Here are a small network's activations along a few directions, averaged over the inputs that share one value of a field.
Related values have similar rows: they may be neighbours, one step apart, or belong to one group.
(in the rows, 500 means zero)
Random noise pushes rows far along 2 fixed directions. That doesn't count. These rows show it; they differ only by the noise:
[504 531 517 538 417 447 476 652 508 433 418 575 679 437 680]
[439 404 510 612 382 539 538 664 453 513 432 441 585 407 648]
[476 573 773 436 464 403 373 576 517 512 521 615 648 444 624]
[516 618 689 437 464 375 380 596 539 448 479 663 702 455 658]


Values of PIB:
los: [588 681 731 449 565 595 467 261 651 547 602 553 670 539 295]
zomil: [817 692 361 586 463 456 582 558 621 322 545 668 562 509 650]
zono: [165 413 444 576 375 501 488 570 331 742 501 241 497 444 497]
voma: [448 649 385 556 512 552 615 452 516 575 527 428 218 457 515]
fem: [553 257 349 590 598 702 561 570 545 448 368 238 496 568 340]
bire: [798 713 140 558 388 486 599 580 690 347 479 634 616 510 598]
nek: [414 190 556 613 516 683 556 453 400 549 481 291 500 565 391]
fam: [543 616 624 386 413 308 498 638 513 432 405 712 664 427 645]
lir: [609 421 633 472 573 452 281 401 370 395 618 620 374 489 497]
rin: [560 728 445 335 329 350 509 658 444 289 173 748 607 368 737]
peg: [674 688 182 188 660 299 378 517 642 254 251 665 710 736 446]
sazer: [513 384  74 384 579 580 618 529 508 394 318 406 472 514 590]
niki: [674 765 275 613 655 472 679 459 664 221 308 775 791 536 566]
kupes: [559 342 559 349 616 557 582 494 447 409 352 593 513 626 498]
vilum: [393 612 630 534 495 441 509 471 566 683 731 332 289 511 442]
gilog: [385 274 382 505 507 421 378 389 286 552 657 426 243 549 428]
romo: [501 253 391 654 429 650 387 543 420 467 698 383 397 506 297]
tovuk: [519 547 906 251 610 245 103 294 555 697 823 691 466 673 310]
narif: [478 607 810 402 698 593 622 354 460 551 591 614 455 482 397]
gumo: [515 682 353 466 620 416 622 391 582 448 394 613 541 485 440]
tuli: [299 663 815 275 556 299 362 472 547 638 619 569 474 513 667]
tele: [669 514 549 459 505 402 197 483 587 288 680 762 549 553 522]
gola: [614 605 505 468 427 511 597 460 651 463 531 627 403 478 648]
fopi: [483 605 483 541 454 423 398 671 462 479 431 406 721 476 589]
ture: [457 705 366 596 549 452 587 264 560 579 368 506 605 527 232]
The values of PIB form 5 separate groups.
Which other values are in the same group as fopi? Give them in the order they are listed.
Answer: zono, fam, rin, tuli
Which other values are in the same group as los? Give them in the order they are listed.
Answer: niki, narif, gumo, ture
Which other values are in the same group as zomil? Give them in the order they are listed.
Answer: voma, bire, vilum, gola
Which other values are in the same group as nek? Give them in the order they are listed.
Answer: fem, peg, sazer, kupes

Values of PEVU:
tuga: [496 337 381 441 733 606 492 316 394 371 395 703 760 517 260]
vopef: [243 347 445 522 425 563 633 423 274 825 541 247 119 467 521]
kuz: [258 500 536 341 584 293 473 416 567 807 558 273 333 512 539]
somi: [588 377 491 364 745 362 423 246 370 332 570 636 215 608 539]
tasu: [308 666 662 275 547 315 330 383 581 855 457 289 603 656 392]
ded: [518 630 638 509 457 751 829 523 525 555 276 451 413 447 612]
sim: [598 665 470 543 460 389 362 493 597 446 866 571 190 502 568]
valak: [409 751 409 487 411 363 388 532 527 433 271 626 619 614 474]
midam: [385 642 667 706 439 602 638 412 531 677 503 647 392 287 489]
big: [269 527 762 408 534 255 285 220 331 710 666 447 491 394 280]
bamo: [701 608 495 714 458 499 266 588 688 418 693 512 641 573 392]
nes: [661 517 592 572 426 478 406 481 545 494 804 628 493 466 539]
gok: [429 606 693 577 454 483 540 482 628 641 588 454 301 465 579]
sisu: [417 311 831 434 355 521 382 526 427 617 543 477 682 376 547]
radem: [564 529 698 377 386 297 269 629 430 447 650 572 496 485 646]
rulo: [472 637 637 336 432 389 291 698 457 400 335 598 745 577 708]
bog: [744 563 255 519 505 555 528 621 667 335 451 551 490 573 500]
mot: [470 343 431 574 611 659 600 407 283 529 630 529 293 534 240]
viv: [628 194 372 404 581 686 566 434 439 408 529 344 559 658 275]
nidip: [465 584 723 642 632 805 743 462 584 589 267 259 515 330 388]
fon: [533  92 142 364 516 673 766 503 465 601 424 348 332 565 429]
vovo: [729 677 819 325 637 375 349 559 747 400 731 718 594 575 419]
bol: [444 464 602 565 334 315 331 602 420 262 553 688 694 437 541]
tagan: [467 339 621 438 502 527 560 722 380 392 411 385 585 403 823]
dunut: [387 552 622 630 536 690 581 403 568 602 432 478 542 453 394]
The values of PEVU form 5 separate groups.
Which other values are in the same group as radem? Give them in the order they are listed.
Answer: sisu, rulo, bol, tagan
Which other values are in the same group as dunut? Give them in the order they are listed.
Answer: ded, midam, gok, nidip
Which other values are in the same group as vovo? Give them in the order they are listed.
Answer: sim, bamo, nes, bog
Which other values are in the same group as vopef? Give them in the order they are listed.
Answer: kuz, tasu, valak, big
